Each row below holds a small network's activations on one input, seen along a few directions.
In each table, some parts of the input vary, and every possible input appears once, in random order.
A made-up example of a description, with smaller parts first: ring(8) and (point or ring(11) or (values(3) and line(6))).
Shared parts are said once, and a part with two or three values counts as separate values.

Other details of the inputs vary at random and push rows far along two fixed directions, the same in every table; ignore that.
These rows show it; all are for the same input, with only those details redrawn:
[  2  -4 -42  22   5   2   3 -14  -6  -6  31  -2   6  12]
[  1  -3 -42  23   5   4   3 -15  -7  -7  32  -2   6  11]
[  2  -4 -42  23   5   3   3 -14  -7  -7  31  -2   6  12]
[-83   3  40 -24  15  34 -30 -60 -31 -74  -5  -7   2 -37]
[-66 -20  78 -95  32  13 -34   4 -13 -32 -66  -4 -18 -27]
[ 18 -28  -4 -48  23 -19  -2  51  12  36 -28   0 -13  19]
[  2  -4 -41  24   5   3   3 -13  -7  -7  32  -2   7  11]
[  1  -4 -42  24   5   3   2 -15  -6  -8  32  -2   8  11]

Rows:
r1: [-53  36  77  -6 -11  23 -26 -61 -18 -75 -13  -8   2 -54]
r2: [ 48  -9  32 -23   1 -18  16  43  22  37 -48   2 -10  -1]
r3: [ -2  13 -37  14  -3  -1   2 -10  -6  -1  37  -6  18  21]
r4: [ 34  18  -5  51  -6  -7   7 -17   5  -9  24   4  -4 -13]
r5: [-27  -4 -25  49 -48  20  12  -4  -5  28  18  24   1   1]
r6: [ -1   0 -39  23   8   1   3 -14  -4  -6  34  -1   6  14]
r7: [ 47  -6  34 -22   4 -20  14  42  25  40 -45   3 -11   3]
r8: [ -4   4 -32  24   1  10   8 -19   5  -1  30  -4  18  28]
r9: [-51  25  79   3   3  24 -28 -63 -13 -76 -12  -1 -11 -57]
r10: [ -4  13 -35  17  -4  -2   0 -11  -2  -3  38  -8  17  24]
r11: [-88  11  49 -25  13  39 -22 -66 -23 -66  -9  -6  15 -21]
r12: [ -2  11 -41  14  -6   0   5 -11  -9  -5  34  -7  19  18]
r13: [ -9 -18   8 -27 -37 -10   0  69   7  67 -33  23 -19   5]
r14: [ 15 -20   3 -45  28 -21  -7  50  21  38 -23   1 -15  28]
r15: [ 34  20 -12  39 -25  -5  12 -14  -5  -9  19  -6  10 -16]
r16: [-22  -5 -28  51 -40  13   2   3  -6  23  28  28 -12  -8]
r17: [ 16 -27  -2 -47  15 -11   9  45  13  41 -39  -4   1  27]
r18: [ -2   3 -35  23  11   1   0 -15  -1  -4  37   1   6  18]
r19: [ 51 -13  28 -24  -1 -18  16  44  20  38 -52   0 -11  -3]
r20: [-37  12 114 -78   8   2 -28   4  -6 -31 -74  -4 -17 -49]
r21: [ -4   0 -36  23   0  10  14 -19  -3  -2  26  -4  20  23]
r22: [ 30  18  -1  51 -15   2  16 -23  12  -4  17  -1   7  -2]
r23: [ 32  26 -10  40 -22  -5  12 -14  -3  -9  22  -4   9 -14]
r24: [ 18 -28  -4 -47  23 -19  -2  50  11  36 -29  -1 -13  19]
r25: [ 35  15  -9  51  -8  -5  10 -16   2 -10  22   2  -4 -17]
r26: [ 16 -18  -5 -56   8 -21   1  53   7  36 -27  -6   0  23]
r27: [ 53 -14  27 -22   6 -26   6  49  18  32 -42   3 -24 -11]
Q: The inputs of r6 and r21 match in every part but one. If r16 is changed in the same way as r6 into r21, which row does it become?
A: r5
Q: What is each input in this table made of?
A: values(3) and (point or (values(2) and line(4)))
Q: Which other rows does r21 become when the line(4) part takes its other values? List them by row number.
A: r8, r11, r17
Q: Which other rows does r2 become when the values(2) part takes its other values? List them by row number.
A: r21
Q: Start at r1 and move only the line(4) part, one step at a time. The first step leads to r20. Which rows follow, in order?
A: r23, r15

Rows:
r28: [-21  16  36 -21  13  13   0 -35 -16 -43 -21  -1   8 -26]
r29: [ 40  -5  16 -40  31 -32  -2  48   8  31 -26   5 -18   1]
r30: [ 25 -23  19 -31  13 -26 -12  49  28  31 -27   1 -25  18]
r31: [-21 -41 -22 -62  43  -9 -10  50  17  37 -17   5  -6  50]
r32: [  3   7 -50  75 -14  13  21 -35 -25  -9  49  12   7 -11]
r33: [  9  19 -55  59 -30   4   4 -34  -8 -22  57  -4  11  -5]
r34: [-50  16  32 -16 -12   9 -10 -14 -24 -29 -10  10  -5 -32]
r35: [-27  -3  30 -18  -3  14 -11 -29 -13 -47 -22 -12   2 -26]
r36: [ 32   8  26 -39  17 -26   2  44  21  39 -30   1  -6  20]
r37: [-27  10  35 -16  18   5 -21 -23 -16 -44  -4  -8 -10 -33]
r38: [ 23  11 -48  70   3   8  16 -43 -13 -27  51  -8  12  -7]
r39: [ 17 -17   9 -35  -2 -16  18  52   3  43 -44  13 -12   4]
r40: [-44  -7  38  -4   2  30 -13 -28  -4 -27 -16  13 -10 -22]
r41: [ 69   1 -76  39 -25 -26  25  47  13  56  36   9   0  31]
r42: [-35  23  45 -15   4  10 -17 -27  -3 -35  -8 -12   2 -15]
r43: [-36  -1  28 -15   2  10 -29 -22 -15 -36  -6  -3 -14 -39]
r44: [-40   1  37 -11  -9  24 -14 -34  -1 -27 -22  -7   3 -20]
r45: [ 41  -5  23 -42  16 -17  16  39  14  36 -39  -1   6  14]
r46: [ 29 -33  18 -27  17 -16  -1  42  29  31 -39   0 -20  17]
r47: [ -1  18 -42  71 -33  16  27 -36 -18  -5  47   6  27   0]
r48: [ 15  -1 -56  70 -13  12   9 -41 -11 -18  48  -3   8 -12]
r49: [-39   3  37 -16 -15  29  -7 -25 -15 -26 -19   0  10 -25]
r50: [ 38   4  15 -47  17 -31   5  48  11  28 -30   3  -9   8]
r51: [-32   8  31 -21  -6   4 -22 -21 -13 -48 -11 -11  -3 -26]
r52: [ 77  -2 -64  40 -23 -33  20  39  20  49  37 -10  12  42]
r53: [-48   7  33 -10   1   9 -17 -15 -28 -27  -6  12 -14 -38]
r54: [ 12  22 -38  72  -1   3   5 -38   5 -22  64  -1   5   9]
r55: [-34   1  41 -10  -3  19 -14 -34  -3 -36 -22 -13   5 -14]
r56: [-41 -11  36  -5   4  23 -17 -33   3 -32 -17   3 -10 -24]
r57: [-29  19  34 -23   5   5 -14 -22 -13 -46  -8 -10  -1 -27]
r58: [-74 -20  -9 -48  36  21 -25 -23 -31 -36   5  -5   2   2]
r59: [ 20  18 -36  73   7  12  20 -51   1 -19  52   8  14  10]
r60: [ 90  -4 -68  46  15 -29  36  28  11  48  29   5   5  28]
r61: [ 33  -1  21 -43   7 -26   2  52  17  32 -27 -10  -3  13]
r62: [-56  19  43  -9 -13  14 -13 -20 -14 -17 -10   9  -2 -19]
r63: [-48  16  40 -13 -14  21 -22 -21  -8 -23  -9   3  -2 -19]
r64: [  6  20 -46  62 -35   7   3 -35  -5 -15  59  -8  21   0]
r65: [ 11 -14  19 -27  -2 -12  15  48  14  54 -45  12  -8  15]
r66: [  9  12 -55  65 -29  18  20 -36 -14 -16  45   5  17  -4]
r67: [-27  19  47 -14  13  18  -3 -39  -6 -32 -20  -3  11 -14]
r68: [ 38 -13  11 -41  15 -20  14  45  14  26 -42  -7  -8   8]
r69: [ 84  -1 -63  42  -8 -23  40  32  21  51  27 -10  19  41]
r70: [ 19 -17  17 -31  -4  -5   7  46  20  50 -44   6  -8  16]
r71: [ 20  39 -36  59 -13   1  14 -41  -9 -20  61  -4  29   5]
r72: [-29  -1  39 -16  -8  18 -11 -30 -10 -40 -20 -15  12 -20]
r73: [ 20  -9  16 -41 -12 -15  -2  57  12  45 -29   5  -7   9]
r74: [ -9  18 -40  78 -18   7  10 -31  -7  -4  62  19   2   4]
r75: [-26 -12  30 -11  11  14 -18 -29 -16 -44 -18  -9  -7 -33]
r76: [ 16  29 -35  70   4   1   8 -42   2 -19  64   8   9  10]
r77: [ 31 -22  21 -29  27 -15   8  41  28  33 -37   1 -18  17]
r78: [ 27 -29   6 -32  10 -10   3  51   6  41 -39  10 -20  -3]
r79: [-34  -3  26 -18  -9  19 -10 -29 -11 -38 -22  -6   0 -32]
r80: [-44  11  37 -14 -12  14 -25 -26  -1 -28 -10  -7  -2 -20]
r81: [ 12  -5  19 -37 -11 -22   6  59   6  50 -29  10  -7   9]
r82: [-82  -8   0 -44  23  27 -24 -26 -16 -27   0  -9  18  20]
r83: [ 15  23 -38  71 -11  13  20 -47   1 -18  47 -11  24  12]
r84: [-48   4  39  -8  -2  20 -25 -20  -4 -27  -4  13 -15 -22]
r85: [-14 -33 -31 -76  30 -13  -2  50  -2  33 -20  -4  -1  43]
r86: [ 19 -23  15 -31   7 -21 -12  49  30  40 -27   7 -27  11]
r87: [ 25 -11  20 -35   1 -25  -9  49  25  35 -33  -9 -11  21]
r88: [  32  -21 -104    6    6  -17   23   37    6   60   49   -7   26   76]
r89: [ 27 -23  13 -39  -6 -12   6  45  19  40 -42  -6  -2   8]
r90: [-40   3  30 -14   0  16 -25 -17 -22 -31  -5   7 -14 -38]
r91: [ 18  10 -51  67 -11  -3  -4 -34 -13 -27  61  -8   5  -5]
r92: [ 58 -15 -64  60  -8 -19  38  37  21  68  28  22  -5  39]
Q: What is each input in this table made of?
A: ring(5) and (point or (values(2) and line(6)))
Q: The inputs of r31 and r82 match in every part but the ring(5) part. If r54 is changed in the same way as r31 into r82, which row does it become?
A: r42
Q: The inputs of r41 and r73 match in every part but the ring(5) part. If r33 is changed in the same way as r41 into r73, which row does it become?
A: r64
Q: Which other rows agree with r91 in the ring(5) part? List them by row number.
A: r29, r32, r37, r38, r43, r48, r53, r58, r60, r75, r78, r90
Q: Which other rows does r84 become when the values(2) part takes its other values? List them by row number.
A: r40
Q: Which other rows does r48 become when the ring(5) part takes its other values? List them by row number.
A: r44, r56, r79, r89
Q: Which other rows does r83 become when the values(2) part takes its other values? List them by row number.
A: r42

Rows:
r93: [ 17 -20  -1   3 -13 -15  -4  44   8  39 -11  15 -28  -7]
r94: [  6 -15 -15 -27  19 -11   9  30  12  29 -11  -7   6  35]
r95: [ 15  11   2  27  14  -1  -9 -27  -6 -32  24  -2  -6 -21]
r96: [ 35 -20 -16 -23  28 -17   3  25  13  14 -13  -9  -6  18]
r97: [-119  -22  117 -116   27   28  -59    1  -21  -39  -84   13  -39  -56]
r98: [ 39  -6   8   3  -1 -16  13  30  17  27 -25  10 -19  -6]
r99: [  2  14   8  38  -7  -1  -5 -21  -5 -22  16   8 -17 -31]
r100: [ 15 -13   8  -3 -22  -2  12  34  17  43 -21   9  -4  12]
r101: [-16  18  -1  26 -45  13   5 -15 -12  -4  14   2  15  -8]
r102: [ -1  20 -16   4   0   0   1 -31 -10 -25  24 -21  26  11]
r103: [  1  21  16  35 -16   7   9 -30   3 -18   6   2   7 -10]
r104: [ -3  -1 -15  10  21  -2 -18 -27  -8 -38  27  -8  -4  -6]
r105: [ 17 -22   0   0 -15  -6   7  37   9  39 -23  14 -17  -3]
r106: [-34  14 -19  11 -27  17   0 -15 -15   0  22   3  19   8]
r107: [  3  33   9  25 -31   5  11 -23  -3 -16  11  -1  14 -16]
r108: [  0 -28 -18 -16   2  -5   2  36   6  41 -14  18 -11  16]
r109: [ 47  13  10 -22   2 -20  12  28  13  22 -16 -13  12   9]
r110: [ 10  20  11  23   6   8   5 -35   3 -28  10 -12  17  -6]
r111: [-25  -5 -26  11  15   4 -12 -17 -13 -26  33   1  -5   1]
r112: [ 32  -9  -7 -27  24 -12   6  20  20  19 -15 -16   5  31]
r113: [-25  -8 -24   9  16  12  -2 -25 -17 -24  20  -1   4   6]
r114: [ 13  10   3  25  14   6   3 -34  -6 -30  11  -6   4 -20]
r115: [-36   1 -15  19 -14  23   1 -21  -5   0  19   7  13   9]
r116: [  8  -5 -17 -37   4 -17   8  35   2  29  -6  -7  13  34]
Q: The inputs of r108 and r97 match in every part but one. If r98 is changed in the same way as r108 into r97, which row does it become?
A: r99
Q: What is each input in this table made of?
A: line(4) and ring(6)
Q: Which other rows does r113 become when the line(4) part takes its other values? List them by row number.
A: r94, r111, r116

Rows:
r117: [ -2   8  -4  16 -14   2   6  -7  12   5  11   1  10  16]
r118: [  8  -4  -8  29  15  -4   3 -12   1  -8  15  12  -7   1]
r119: [ 25 -13  44 -64  25 -23  -7  54  30  33 -57 -10 -19  15]
r120: [  5   1 -21  15 -14  -7   1   1 -11  -5  15  -3   2  -6]
r121: [  3   7 -12  19 -15   6  19  -6  -1   5   8  -1  12   3]
r122: [ 10 -27  36 -60   2 -13   3  58  13  42 -70   3 -14   4]
r123: [  4  -3 -20  17 -10   1  -9  -1  -8   0  20   1  -6  -5]
r124: [  1  -7 -13  24 -14  14   3  -5   3   7   9   6   3   0]
r125: [ 16  -9 -11  19   6   1   0 -12   6  -2   9   0  -2  -7]
r126: [  4  14 -15  13 -11 -10  -8  -1   2  -1  25  -5   4  11]
r127: [ -3   4 -21  22   0  -4  -7   1  -5   1  22  11 -11  -2]
r128: [  8  11 -19   7 -13  -4   5   3  -7  -7  20  -1   5  -4]
r129: [ 27 -12  45 -69  28 -22  -3  50  17  32 -58   0 -11   6]
r130: [-117   30  102  -54    7   40  -47  -70  -44  -98  -26   -9    6  -69]
r131: [ 17  -3 -13  17   0  -1   9 -14  -1  -8   4  -8   0  -6]
r132: [-10  -2  -8  29  -3  10   8  -6   2   8  13  12  -5   3]
r133: [-19 -16 -46  -8  19   8   0  -8  -4  -2  20  -3  17  32]
r134: [ 20   7  -9  15   2   2  12 -14  -4 -13   9  -7   5   1]
r135: [  4  13  -8  14 -13   6  12 -12   1  11  12   2  12   8]
Q: What is each input in this table made of?
A: point or (values(3) and line(6))
Q: Which other rows does r135 become when the line(6) part takes its other values? List them by row number.
A: r117, r121, r122, r124, r132
